Read these off the row that follows.
1) Which number is the second entry from the left?
2) Which number is the entry just left of 0.11?
[-0.17, 0.11, -0.09, 0.07]
1) 0.11
2) -0.17

Read these off the row that follows.
1) Find the entry just right of the largest entry.
2) Find the entry just right of the smallest entry.
3) Find the entry just right of 10.
[ 19 -39  10 -47 -53  17 -27  30 -35  43 -52  50  54 -50  59 -40]
1) -40
2) 17
3) -47

arr =
array([[ 108,   85,  945,  107, -112,   90,  115,  606,   40,  170,  -59,
         104,  -32, -122,  -74],
       [  85,  108, -565,   96,  187,  100,  137, -170,  140,  -51,  279,
          84,  205,  296,  240],
       [  99,   82,  867,  109, -200,   81,  175,  713,   31,   67,   11,
          85,  -39,  -99,  -47],
       [  97,   87,  357,  106, -138,   93,  177,  383,   54,  101,   49,
          71,  -42,  -58,   82],
       [  75,   98, -380,  101,  -24,   84,  231,  167,  106, -186,  325,
          55,  144,  248,  222],
       [  77,  106, -553,   98,  130,   90,  178,  -36,  136, -159,  350,
          75,  227,  341,  238],
       [ 104,   90,  522,  105,  -61,   95,  128,  383,   60,  144,    5,
          92,   -7,  -54,   26],
       [  89,   88,  421,  106, -118,   80,  192,  527,   63,  -43,  145,
          78,   54,   57,   43],
       [  94,   89,  -10,  105, -133,  100,  201,  199,   64,   90,   87,
          53,  -60,  -34,  183],
       [  96,  100,  823,  101,  161,   72,   64,  583,  102,  -82,  155,
         148,  282,  246, -139],
       [ 103,   99,  844,  102,  158,   80,   47,  519,   94,   19,   84,
         147,  224,  166, -124],
       [ 101,   78,  725,  111, -279,   90,  200,  624,   18,  141,  -34,
          63, -140, -200,   21]])
Find the 3rd largest entry.
A: 844
Find the entry just right of 713.
A: 31
The largest entry is 945
Find the entry just left of 71.
A: 49
Find the entry just right of the largest entry.
A: 107
Find the minimum.
A: -565
The entry just left of 199 -> 201
The 2nd largest entry -> 867
Find the entry just left of the largest entry.
A: 85
The 3rd smallest entry is -380
The entry just right of 178 -> -36
The entry just right of -39 -> -99
The entry just left of -61 -> 105
The first entry in reading order is 108
Find the fifth entry in reading order.
A: -112
Find the second smallest entry.
A: -553
Find the entry just left of the smallest entry.
A: 108
The entry just right of 867 is 109
The entry just right of 341: 238

data =
[[ 0.041 -0.018 -0.059 -0.106  0.045 -0.039 -0.060]
 [ 0.094  0.098 -0.067 -0.060  0.069  0.008  0.019]
 [-0.015 -0.009 -0.054 -0.027 -0.028 -0.124  0.002]
 [-0.225  0.043 -0.104  0.179  0.244  0.098  0.079]
 [-0.077 -0.093  0.033  0.070  0.144 -0.065  0.092]
 [-0.025 -0.006 -0.008  0.005 -0.020 -0.013 -0.006]
 [ 0.075  0.023  0.002 -0.037 -0.114  0.045 -0.012]]
Indices start at 1.
Find the entry in row 3 and column 3.
Answer: -0.054
The entry directly below 0.043 is -0.093
The entry in the bottom-left corner -> 0.075
Find the entry directly above -0.028.
Answer: 0.069
The entry just right of the largest entry is 0.098
The top-right entry is -0.060
Find the entry at row 3, column 1.
Answer: -0.015
Find the entry directly above -0.013.
Answer: -0.065
The entry in row 2 and column 1 is 0.094
The top entry of the column that holds the largest entry is 0.045
Find the entry at row 2, column 3.
Answer: -0.067
The bottom-right entry -> -0.012
Find the entry just left of -0.020.
Answer: 0.005
The entry at row 3, column 2 -> -0.009
The entry at row 1, column 3 is -0.059
The entry just right of the centre entry is 0.244
Find the entry just left of the largest entry.
Answer: 0.179
Find the entry just left of the centre entry.
Answer: -0.104
Find the entry just right of -0.013.
Answer: -0.006
Find the entry directly below -0.065.
Answer: -0.013
The entry directly below the smallest entry: -0.077
The entry just right of 0.023: 0.002
Find the entry just left of -0.012.
Answer: 0.045
Find the entry just right of -0.054.
Answer: -0.027
Find the entry directly below the centre entry.
Answer: 0.070
The entry at row 1, column 2 is -0.018
Find the bottom entry of the column that holds the largest entry.
Answer: -0.114
The entry directly above the largest entry: -0.028
The entry just right of -0.225 is 0.043
Find the entry in the top-left corner.
Answer: 0.041

x = [66, 77, 146, 42, 169, 76, 143, 205, 114]
Report the entry just right of 66.
A: 77
Report the entry at the centre.
A: 169
